Each row below is a small network's average activation on inputs in which a field has the value named, seen along a few directions.
Values that are neighbours, or in one group, have similar rows; names and order tell nothing.
In the rows, 500 means zero.
Strong random noise was added to every row along 21 fixed directions; ignore it. To show where, here is one row again and again, with new noise each time:
[451 554 495 524 551 531 606 549 426 517 464 408 442 533 533 533 551 514
 477 549 411 455 474 452 444 621 513 561 523 477 432]
[607 629 392 393 527 397 296 573 323 567 283 453 545 556 767 558 466 547
 633 272 632 569 583 435 322 562 269 698 413 489 555]
[388 546 688 765 481 563 442 577 474 504 687 436 496 527 432 356 333 452
 452 658 600 482 460 211 475 404 456 491 484 703 502]
[561 488 560 534 356 430 523 494 416 442 442 660 487 603 629 468 467 204
 588 341 537 583 669 556 484 549 383 502 458 557 558]
[361 482 354 304 454 385 380 314 476 394 535 421 430 507 216 710 313 695
 478 559 649 493 473 505 436 637 527 669 328 329 519]
[516 550 452 483 606 571 390 518 512 515 605 505 486 702 533 701 378 543
 312 557 256 365 410 522 524 699 593 441 491 600 457]
[560 363 566 550 488 472 554 483 387 460 479 625 354 529 528 573 571 428
 683 362 567 534 576 640 597 592 419 466 488 447 480]
[605 383 511 338 452 575 338 582 562 575 458 710 349 444 406 522 690 570
 602 557 603 428 352 463 425 485 634 570 448 675 491]
[448 526 533 484 370 356 387 476 465 387 331 537 549 497 627 276 677 511
 492 593 686 361 422 449 523 409 255 395 539 321 483]
[309 593 422 570 550 384 692 581 498 444 325 569 568 499 458 587 542 500
 612 529 523 437 434 594 510 530 610 419 450 397 448]
[378 394 622 570 558 363 512 622 500 324 554 744 501 579 438 631 410 399
 569 428 586 456 765 659 704 454 561 506 402 622 661]
[374 460 583 432 630 375 521 567 336 523 539 327 392 654 781 571 541 580
 387 222 505 457 655 414 370 455 481 742 503 601 442]
[409 568 635 426 382 469 546 596 574 502 500 451 541 533 529 492 639 421
 618 431 521 596 561 459 596 406 524 403 475 628 381]
[492 473 475 547 601 455 293 536 427 498 486 408 477 516 541 456 495 659
 533 639 553 427 499 478 515 618 526 440 611 366 351]
[444 454 528 410 461 446 460 574 595 449 371 691 580 525 544 455 722 519
 550 439 705 435 412 565 498 273 449 364 357 460 579]
[418 478 482 492 432 460 577 509 504 499 566 491 523 436 491 466 516 492
 545 468 429 485 418 476 555 647 515 444 589 418 425]
[590 500 638 307 421 428 425 543 495 459 501 263 534 489 682 383 459 413
 492 443 547 714 746 420 461 669 369 362 371 420 461]
[484 502 447 354 414 558 395 631 514 522 646 689 513 378 392 701 633 629
 396 476 561 429 410 533 625 409 393 485 600 617 635]
[434 559 442 419 482 410 581 326 566 447 435 474 557 404 506 393 809 475
 502 398 389 390 271 618 619 427 389 620 584 376 584]
[486 345 499 434 435 370 413 678 487 428 606 690 497 364 452 419 592 497
 443 169 522 584 535 597 660 731 504 562 564 474 577]
[527 464 579 502 568 345 431 543 427 451 707 412 376 432 451 385 424 557
 518 466 560 333 498 246 289 736 485 757 462 509 591]
[343 567 461 516 404 537 610 448 460 540 610 408 537 411 381 537 606 561
 672 519 545 485 426 410 533 406 395 613 647 409 464]
[488 400 421 493 277 536 645 461 478 547 425 544 562 372 538 408 392 431
 516 573 526 612 556 470 495 454 470 358 660 402 382]


Field K:
k18: [429 516 509 511 468 466 477 538 499 391 511 521 596 528 489 512 446 611
 447 342 619 524 434 523 619 544 266 387 301 294 617]
k2: [543 384 493 493 555 669 537 405 649 471 636 509 585 688 451 361 804 552
 476 446 388 374 291 586 502 474 484 369 461 174 484]
k4: [403 418 504 378 660 446 491 367 554 523 529 407 449 385 524 602 583 641
 380 410 442 546 376 693 635 429 606 488 501 517 548]
k10: [588 431 431 465 321 561 611 381 658 577 302 540 531 505 332 478 332 616
 759 523 601 592 499 410 495 250 628 465 436 540 280]
k11: [425 414 465 354 387 407 556 699 549 477 656 723 606 385 585 572 468 569
 315 482 481 360 585 510 611 535 518 258 710 494 523]
k6: [494 527 537 363 399 488 453 375 516 570 541 297 464 417 521 462 504 491
 743 824 518 460 576 338 417 479 568 488 659 499 312]
k7: [426 598 307 483 420 368 557 362 369 511 596 434 561 626 627 596 450 545
 282 248 522 444 475 515 278 454 345 552 638 299 476]
k3: [353 476 562 465 445 524 437 825 427 522 535 641 562 444 660 557 486 633
 385 350 520 501 553 403 715 422 381 556 598 748 561]
k1: [383 577 371 521 720 685 450 706 379 528 471 650 504 507 426 707 744 580
 465 591 583 455 359 632 390 679 465 573 403 303 744]
k9: [458 494 654 628 645 476 395 546 347 473 360 427 402 398 685 362 662 490
 574 458 639 624 446 591 646 588 339 434 424 437 531]
k13: [495 521 447 675 763 541 443 296 440 524 589 425 425 664 541 469 666 415
 494 287 432 469 264 661 349 646 552 593 398 278 583]
k16: [612 487 516 562 508 496 439 498 576 508 500 579 459 414 432 430 363 526
 497 611 416 464 409 464 611 590 549 442 511 623 495]
k12: [552 589 488 250 455 394 133 567 599 519 695 573 583 397 546 654 416 559
 379 301 574 550 346 516 559 619 438 327 360 647 689]
k5: [397 445 552 433 539 596 548 412 458 523 494 506 378 587 526 563 464 312
 484 570 406 581 597 521 394 593 667 762 403 622 599]
k14: [536 533 678 553 331 342 619 601 475 484 475 524 502 460 612 404 310 393
 722 331 576 595 687 321 552 508 359 498 415 694 498]
k8: [659 472 517 635 603 352 601 514 588 373 432 555 603 573 577 412 403 479
 392 401 312 369 560 621 650 534 476 342 522 431 514]
k17: [437 604 377 516 612 396 504 367 529 533 438 385 522 472 431 631 339 692
 455 385 607 508 406 468 408 259 549 654 389 562 542]
k15: [430 268 433 473 368 378 663 518 441 464 407 635 438 327 553 308 409 632
 377 413 589 434 406 428 478 599 419 486 544 316 496]
The values of K form a ring.
Going along K from k5 by way of its neighbour k1, in what order are k18, k4, k7, k9, k14, k17 met? -> k9, k18, k17, k14, k7, k4
Which values are neighbours of k16? Give them in the order they are listed. -> k11, k15
Which values are neighbours of k6? Give them in the order they are listed. -> k2, k8
What is the length, in steps, of the shortest route from k12 to k3? -> 3

Field Y:
y4: [722 608 545 495 508 487 533 387 718 324 435 357 704 817 495 375 395 436
 488 546 313 345 716 471 499 390 445 422 351 358 477]
y1: [409 529 441 497 601 341 590 556 432 560 355 565 591 362 722 772 166 557
 554 457 555 518 445 549 531 469 458 280 366 650 568]
y8: [404 471 379 581 600 378 548 556 335 635 463 588 517 284 708 767 160 523
 547 567 589 534 520 550 465 450 573 307 658 686 510]
y3: [816 292 571 757 456 603 739 462 276 507 534 729 188 585 482 622 322 407
 641 371 687 492 553 492 302 572 310 374 319 461 513]
y7: [253 640 482 618 550 472 423 577 383 453 638 548 348 604 201 804 371 722
 439 460 477 335 278 353 654 661 455 833 444 735 522]
y10: [375 588 544 543 355 774 565 711 587 549 513 638 529 506 262 557 257 348
 620 910 596 637 501 277 342 629 673 371 223 646 584]
y6: [179 476 454 785 545 540 596 388 373 506 448 618 549 692 656 534 437 200
 574 686 403 477 478 649 513 498 687 418 665 445 393]
y9: [603 424 547 444 460 390 425 399 526 390 624 502 518 414 480 416 409 287
 265 528 659 699 743 676 396 539 537 236 473 355 604]
y2: [456 657 479 539 461 384 416 721 555 380 528 564 704 579 365 404 658 591
 635 343 556 399 684 494 633 423 414 693 599 386 568]
y5: [342 537 446 466 583 624 372 513 499 580 582 429 435 477 355 649 535 647
 161 452 462 674 333 594 589 545 643 533 476 607 478]
Each value of Y is a pair of two hidden parts, and every pair occurs once (2 first parts, 5 second parts).
Changing only the second part turns y6 into y4. y1 has the same second part as y6; what does that change turn y1 into? -> y3
Changing only the second part turns y9 into y8. y5 has the same second part as y9; what does that change turn y5 into? -> y7
